Each row below holds a small network's activations on one input, seen along a few directions.
Each table varies a few parts of the input and shows all the possible inputs, shuffled.
A made-up example of a description, with smaller parts first: values(3) and (point or line(9) or (ring(5) and line(6))).
Shared parts are said once, and a part with two or three values counts as separate values.

Other details of the inputs vary at random and push rows far along two fixed directions, the same in every table; ignore that.

Table:
R1: 0.089	1.733	3.584	3.630	2.239	4.167	-5.063	2.695	-1.728	1.138	4.449	-2.352
R2: -0.530	-6.125	-5.476	-3.564	-2.970	-2.364	3.832	-1.411	1.714	-4.021	-2.969	3.628
R3: 3.250	3.597	-0.851	1.216	-5.265	-9.044	-1.036	-1.765	5.187	2.038	-4.487	-2.601
R4: 2.932	0.846	-2.809	4.961	-5.025	-7.965	-1.881	-2.587	5.437	0.233	-3.626	-3.610
R5: 0.364	-0.849	0.969	-3.632	3.109	1.270	0.072	0.087	-0.722	-0.227	-0.951	2.686
R6: 0.455	-5.208	-5.893	-3.487	-3.031	-4.800	3.137	-3.016	2.363	-2.300	-3.060	3.754
R7: 1.131	3.140	4.569	1.708	4.922	4.316	-3.653	2.771	-0.120	0.591	1.206	-1.474
R8: -1.857	-3.170	0.082	-2.754	1.386	5.344	-0.445	2.081	-3.824	-1.732	3.979	4.402
R9: -2.021	4.094	4.063	3.205	4.813	4.073	-2.082	-0.557	-1.848	1.802	1.812	-0.260
R10: -1.832	-0.971	0.877	0.294	1.431	3.411	0.678	1.419	0.846	1.840	-0.089	2.155
R11: -2.454	1.794	0.727	2.081	-1.160	-0.029	0.345	-1.217	-0.028	0.384	-2.361	-0.159
R12: -0.435	3.016	2.567	3.364	6.215	2.410	-2.508	0.900	-1.054	-2.065	3.760	-2.347
R13: 0.302	-0.260	-1.408	-0.719	-2.452	0.269	-1.736	-0.478	-0.149	0.662	1.706	-2.034
R14: -0.051	-6.004	-4.143	-3.982	-2.956	-1.967	4.551	-1.569	2.817	-3.350	-1.458	2.621
R15: -1.612	-3.384	-0.087	-3.468	2.272	4.128	-0.616	0.895	-3.625	-0.618	4.152	3.627
R16: 0.025	0.123	0.524	-1.937	0.367	-0.051	-0.149	0.219	-0.300	-1.693	-2.535	0.653
R17: 0.272	-2.676	1.253	-0.906	3.783	6.289	1.428	3.684	-2.956	0.833	2.396	1.983
R18: 2.168	6.379	3.456	3.819	0.713	-1.549	-4.258	-0.730	0.271	0.190	-1.343	-3.021
R19: 0.499	0.332	-1.007	1.768	0.594	-0.016	-0.574	-0.904	0.351	-2.700	0.344	0.718
R20: -1.578	-3.206	-0.460	-3.467	1.839	4.681	0.258	3.269	-1.852	-0.480	5.153	3.405
R21: 2.829	5.348	2.221	4.930	0.107	-0.494	-2.352	-0.837	-0.935	2.473	0.793	-6.995
R22: -3.613	0.051	0.461	-1.024	2.500	1.608	1.499	0.579	-0.759	0.828	0.222	2.452
R23: -2.660	-4.948	-3.165	-4.617	-3.943	-0.940	5.673	-1.300	2.298	0.068	-3.315	4.130
R24: 3.602	3.397	-1.440	0.726	-5.733	-8.166	-1.616	-3.558	4.710	1.915	-5.758	-4.828
R25: 2.683	6.201	3.688	6.784	0.393	-1.036	-2.892	-0.134	-2.659	1.783	0.447	-4.887
R26: -1.433	-1.448	1.701	-4.749	5.634	3.937	0.852	2.943	-1.947	-1.544	1.030	3.253
R27: -2.903	-3.333	0.078	-3.652	2.876	3.646	-0.081	2.742	-3.431	-1.193	4.494	2.949
R28: -0.999	-2.506	0.828	-1.782	3.212	5.463	2.570	2.258	-4.689	-1.245	1.418	1.647
R29: 2.036	-4.202	-5.681	-3.265	-6.868	-7.186	5.171	-0.592	2.179	1.808	-3.851	2.263
R30: 2.688	7.454	2.945	7.878	-1.445	-6.836	-3.451	-1.313	-0.462	3.021	-0.792	-7.919
R31: -1.180	-0.822	-0.255	0.145	-2.155	-0.082	-1.839	0.242	-1.689	-1.074	1.116	-0.511
R32: -1.697	-3.669	-4.642	-3.760	-5.006	-4.425	4.783	-0.928	4.166	1.971	-3.662	4.444
R33: -2.260	-3.952	-5.220	-3.523	-6.054	-4.220	4.651	-2.119	2.182	0.626	-5.794	5.861
R34: 0.181	-0.045	2.322	-2.656	1.787	2.218	0.822	0.726	0.542	-1.416	-0.148	-0.057
R35: 0.140	-0.948	-0.965	0.001	2.882	1.963	0.447	0.970	1.529	-1.866	2.808	1.159
R36: 0.643	4.549	-1.198	4.044	-5.467	-6.642	-1.139	-4.042	4.314	3.658	-4.544	-5.201
R37: 2.559	6.576	2.159	6.845	1.868	-0.296	-4.737	-1.910	1.731	-0.132	2.008	-7.413
R38: -1.873	-3.474	1.071	-3.444	1.209	5.570	0.729	1.902	-2.544	-1.759	4.514	1.749
R39: 1.179	-0.315	-0.016	0.107	0.252	-0.829	0.925	-0.691	-2.405	1.290	-0.250	0.031
R40: 0.961	2.886	4.573	2.880	3.130	4.175	-0.315	1.272	-2.909	0.264	3.189	-3.901
Description of these inputs: values(5) and ring(8).
The inputs of R36 and R22 match in every part but the ring(8) part. If R21 is changed in the same way as R36 into R22, which row does it become?
Answer: R30
Change only the ring(8) part in R19. List by row number the other rows that result.
Answer: R2, R4, R6, R12, R14, R35, R37
Change only the values(5) part in R33. List by row number the other rows that result.
Answer: R8, R18, R19, R25
Change only the values(5) part in R16. List by row number the other rows that result.
Answer: R2, R11, R28, R31

Table:
R41: -0.638	-0.798	-0.819	0.526	-0.223	0.087	-2.038	-0.110	0.158	-1.294	2.540	-0.108
R42: -2.868	-5.634	-1.775	-6.819	2.142	4.723	5.012	1.738	-1.413	-0.855	-0.846	6.003
R43: -0.506	-5.966	-3.880	-6.112	-3.441	-0.999	3.293	0.805	-1.499	-0.391	-0.883	4.613
R44: 0.314	-0.410	0.069	1.019	-1.197	0.309	-0.545	0.940	-1.260	0.745	1.664	-2.174
R45: -0.893	0.594	2.434	-2.077	4.168	5.051	1.701	1.716	-2.413	1.091	0.630	2.705
R46: 0.964	-0.673	-3.037	-2.390	-7.202	-8.040	2.509	-2.757	3.233	3.012	-6.501	0.891
R47: 0.167	1.030	-0.769	1.623	-2.006	-3.375	1.634	-2.232	1.898	0.472	-3.873	-0.470
R48: -1.382	-6.296	-2.642	-5.282	1.023	4.246	3.204	2.449	-2.603	-0.349	2.227	4.508
R49: -1.113	-5.512	-1.047	-4.961	1.043	4.946	2.060	2.674	-3.699	-0.211	2.394	4.410
R50: -0.174	0.144	1.514	1.632	1.185	2.203	-1.151	0.594	-2.788	0.457	2.413	-1.204
R51: 1.290	1.060	-2.411	3.047	-5.434	-7.892	-2.706	-2.524	2.943	0.215	-0.609	-2.844
R52: -0.742	-1.513	1.662	-1.774	2.865	5.006	-0.639	2.996	-4.097	-0.036	3.940	0.651
R53: 0.576	-2.566	-3.501	0.306	-5.473	-5.497	-0.402	-2.046	2.148	-0.871	-1.421	0.434
R54: 0.578	7.481	2.021	5.616	0.030	-3.276	-4.305	-1.963	3.001	1.385	-1.157	-4.280
R55: -0.517	2.393	3.353	3.395	4.736	5.851	-2.812	2.158	-3.234	-1.267	5.179	-2.781
R56: -2.380	2.533	4.473	1.460	7.329	7.071	-1.914	1.490	-0.674	-1.249	3.157	0.516
R57: 2.019	4.179	-0.005	6.489	-4.719	-6.223	-3.322	-2.489	0.827	1.103	-0.461	-5.781
R58: -2.826	-4.374	-2.429	-4.818	1.862	3.454	3.189	1.127	0.722	-2.185	-0.293	6.256
R59: -0.336	3.361	3.534	2.377	3.471	4.206	-0.298	0.649	-1.209	1.494	0.657	-0.732
R60: 0.153	4.486	4.480	5.189	4.142	4.047	-4.670	1.033	-2.614	0.416	5.052	-4.048
R61: 0.392	1.212	-1.640	1.425	-4.613	-7.210	1.498	-2.738	4.205	0.735	-4.846	-1.511
R62: -0.777	5.766	4.866	3.765	5.682	4.216	-2.004	0.840	-1.016	0.327	2.169	-2.275
R63: -1.700	-5.679	-3.299	-7.190	-0.241	1.711	6.258	0.723	0.484	0.100	-2.464	6.418
R64: 4.643	-6.839	-7.184	-4.962	-6.410	-8.126	2.621	-1.780	4.210	-3.913	-3.950	1.164
R65: 5.403	5.156	0.529	4.414	-1.694	-8.299	-2.590	-3.694	5.608	-0.866	-4.780	-6.489
R66: 0.354	6.866	5.504	4.100	2.976	1.809	-3.582	0.401	-0.921	1.934	0.061	-3.871
Describe the family of inputs behind these rows.
Answer: values(2) and (point or (values(3) and line(4)))
Change only the values(2) part in R55. List by row number the other rows that result.
Answer: R61
Change only the values(3) part in R57. List by row number the other rows that result.
Answer: R55, R60
Change only the values(2) part in R50. List by row number the other rows that result.
Answer: R59

Table:
R67: -1.402	-3.015	-2.332	-3.292	-2.544	-1.442	2.175	-0.558	0.372	-0.214	-2.324	3.556
R68: 0.588	3.216	2.591	2.817	2.321	0.941	-2.550	0.452	0.965	0.256	1.362	-2.356
R69: -1.099	-3.212	-2.160	-2.197	-1.969	-0.022	2.909	0.226	1.000	0.339	-1.219	2.452
R70: -0.559	-3.699	-3.439	-3.156	-2.566	-1.298	4.195	-0.966	1.051	-0.374	-2.565	2.388
R71: -0.141	0.227	1.301	-0.924	3.448	3.276	-0.023	0.640	-0.188	-1.501	0.928	-0.241
R72: 0.471	1.691	-1.162	1.489	-2.954	-4.848	-1.679	-1.874	2.866	0.544	-1.848	-1.476
R73: -0.795	-1.568	0.390	-2.591	1.165	2.668	0.919	1.596	-0.902	0.513	0.262	2.481
R74: 0.600	1.932	1.340	2.000	1.455	0.268	0.478	0.003	-0.493	0.604	-0.113	-1.510
R75: 0.076	3.125	1.574	3.075	0.850	-0.822	-2.647	-0.929	0.972	-0.685	-0.276	-1.436
R76: -0.057	-2.035	0.498	-1.545	1.685	4.231	-0.748	2.227	-3.710	-0.666	4.313	0.831
R77: 1.836	2.405	-0.043	1.275	-2.699	-4.877	-0.268	-1.289	0.715	1.597	-3.189	-2.366
R78: -2.105	-0.740	1.135	-0.285	3.400	4.815	0.544	1.191	-1.202	0.145	2.456	1.656
R79: -0.686	2.693	2.240	1.314	1.364	1.527	-2.118	0.581	-0.775	1.483	1.263	-0.785
R80: -0.623	-1.617	0.352	-3.029	1.246	2.732	1.714	0.968	-1.533	-0.019	-0.132	1.927
R81: -1.046	2.514	1.789	3.372	1.883	1.703	-1.436	-0.179	-0.710	0.020	0.953	-1.062
R82: -0.114	-4.931	-3.507	-2.299	-2.866	-0.981	1.946	0.204	-1.051	-1.208	1.278	1.656
R83: 2.103	3.362	1.816	2.204	2.000	-0.789	-1.507	-0.435	0.619	-0.199	-0.344	-2.538
R84: 2.953	-0.347	-2.384	1.774	-5.220	-7.082	-1.903	-1.858	2.006	-0.634	-0.808	-3.179
Describe the family of inputs behind these rows.
Answer: values(3) and (point or line(5))
The inputs of R77 and R83 match in every part but the values(3) part. If R80 is changed in the same way as R77 into R83, which row does it become?
Answer: R71
List by row number the other rows that have the values(3) part in common with R81.
Answer: R69, R70, R74, R78, R82
